A small network was trained on made-up records. Each row is its average activation on records with the value named, seen along a few directions.
Values that are neighbours, or in one group, have similar rows; names and order tell nothing.
In the rows, 500 means zero.
Random noise pushes rows far along 4 fixed directions. That doesn't count. These rows show it; they differ only by the noise:
[512 291 851 395 561 299 457 188 792 684 291 257 311 666]
[666 423 669 525 396 403 426 356 706 579 481 637 355 469]
[485 433 728 506 362 419 449 482 459 769 660 449 441 575]
[652 501 613 409 627 311 574 289 845 410 181 380 382 546]
[582 353 847 518 376 189 386 318 769 690 398 304 332 634]
[503 603 535 339 714 402 700 428 608 456 273 243 507 601]


Values of E:
e8: [705 592 418 748 313 127 481 485 710  85 190 368 480 418]
e4: [867 379 533 577 186 291 291 367 711 417 462 751 464 327]
e1: [395  88 699 683 156 397  56 358 568 640 674 618 333 489]
e3: [468 454 662 382 763 688 509 329 450 527 491 485 380 525]
e6: [603 430 503 323 777 832 619 180 615 472 423 768 432 474]
e2: [181 534 486 609 676 579 504 614 390 481 515 374 534 601]
e12: [696 601 385 579 378 544 458 720 253 397 599 521 638 344]
e11: [525 530 396 399 685 573 525 526 680 473 438 516 523 510]
e7: [533 769 131 631 251 522 637 684 226 316 626 726 702 311]
e9: [490 349 628 554 431 675 239 645 527 593 650 654 340 462]
e10: [262 398 407 491 503 299 476 553 472 582 360 124 657 728]
e5: [406 457 266 507 614 803 548 444 617 411 531 965 427 356]
E is arranged as a network in which each value has 3 neighbours.
Name the neighbours of e10, in listed order.
Answer: e1, e7, e5
Name the neighbours of e12, in listed order.
Answer: e8, e4, e3
A value of E combines one of 2 hidden first parts with one of 6 second parts; all combinations occur once.
e9 and e1 share the first part; e9 and e11 share the second. Which value has the first part of e11 and the second part of e1?
Answer: e10
e7 and e5 share the first part; e7 and e8 share the second. Which value has the first part of e8 and the second part of e5?
Answer: e2

Values of S:
s2: [465 398 772 433 360 287 421 531 288 778 615 117 516 631]
s8: [688 752 537 583 482 289 500 668 498 366 501 350 481 506]
s6: [663 569 598 637 374 196 384 676 821 516 422 411 456 598]
s3: [674 543 437 620 455 464 415 734 620 443 561 510 440 416]
s5: [635 575 611 476 551 495 636 380 727 462 434 689 368 466]
s10: [406 228 619 651 140 505 182 615 292 711 763 608 557 481]
s12: [392 363 528 527 673 512 413 370 681 361 320 484 332 470]
s4: [698 552 540 429 328 384 496 436 595 531 467 583 553 490]
s1: [728 513 378 742 139  85 294 569 805 335 387 661 478 476]
s7: [288 449 492 617 489 698 438 498 464 690 669 652 454 514]
s9: [591 588 413 583 350 330 557 435 534 326 428 592 564 503]
s11: [315 405 579 443 541 556 554 313 283 582 527 218 560 491]
S is arranged as a network in which each value has 3 neighbours.
Name the neighbours of s7, in listed order.
Answer: s6, s12, s1
Name the neighbours of s4, in listed order.
Answer: s2, s5, s9
A value of S combines one of 2 hidden first parts with one of 6 second parts; all combinations occur once.
s2 and s3 share the first part; s2 and s4 share the second. Which value has the first part of s4 and the second part of s3?
Answer: s6
s1 and s5 share the first part; s1 and s10 share the second. Which value has the first part of s10 and the second part of s5?
Answer: s8

Values of T:
t5: [485 476 543 364 467 652 569 448 246 598 592 562 598 457]
t8: [510 398 755 453 399 144 476 372 600 617 385 129 305 743]
t15: [457 293 676 447 647 484 434 269 879 506 306 456 328 569]
t12: [489 358 642 691 345 205 262 499 647 396 365 330 533 567]
t9: [723 623 276 564 578 669 552 712 421 395 698 742 477 368]
t7: [395 832 464 446 767 370 826 648 421 500 367 132 615 748]
t3: [712 775 454 556 393 490 446 687 618 378 512 669 536 364]
t14: [459 465 475 606 482 512 467 570 507 504 515 505 462 351]
t10: [480 263 622 304 571 498 498 182 541 662 452 396 403 590]
t1: [400 249 898 546 302 558 184 500 489 895 760 491 327 617]
t2: [430 565 124 489 554 704 623 469 553 195 387 877 598 232]
t6: [482 466 421 427 412 556 587 542 319 563 584 484 625 566]
t4: [465 374 707 280 702 718 630 245 403 563 395 446 479 474]
t13: [473 687 256 633 586 535 526 550 473 325 458 488 593 526]
t11: [480 629 201 437 747 346 616 507 681 211 193 417 569 475]
T is arranged as 3 separate groups.
Which other values are in the same group as t12? Give them in the order they are listed.
Answer: t14, t2, t13, t11
Which other values are in the same group as t6? Give them in the order they are listed.
Answer: t5, t8, t10, t4

Values of P:
p6: [527 511 622 507 486 399 396 642 705 589 464 377 423 575]
p3: [420 542 422 272 652 829 750 343 243 552 529 671 612 475]
p8: [592 585 461 497 189 606 497 577 257 656 740 766 566 272]
p10: [591 551 662 750 308 135 270 745 670 407 542 328 486 557]
p1: [391 586 694 417 593 435 600 434 460 650 383 209 448 672]
p5: [365 471 537 249 768 859 720 255 333 679 539 517 524 508]
p9: [503 397 252 584 487 402 433 446 556 339 383 451 597 415]
p2: [635 628 123 621 458 349 499 563 707  69 232 572 542 384]
p7: [476 431 199 432 829 756 603 409 568 132 291 789 395 428]
p4: [564 578 666 445 725 315 605 542 663 439 413 202 518 665]
P is arranged as a line.
Going along P from p8 by way of its neighbour p3, in what order are p10, p1, p9, p7 met?
Answer: p1, p10, p7, p9
Fewest steps between p2 and p6?
Answer: 3
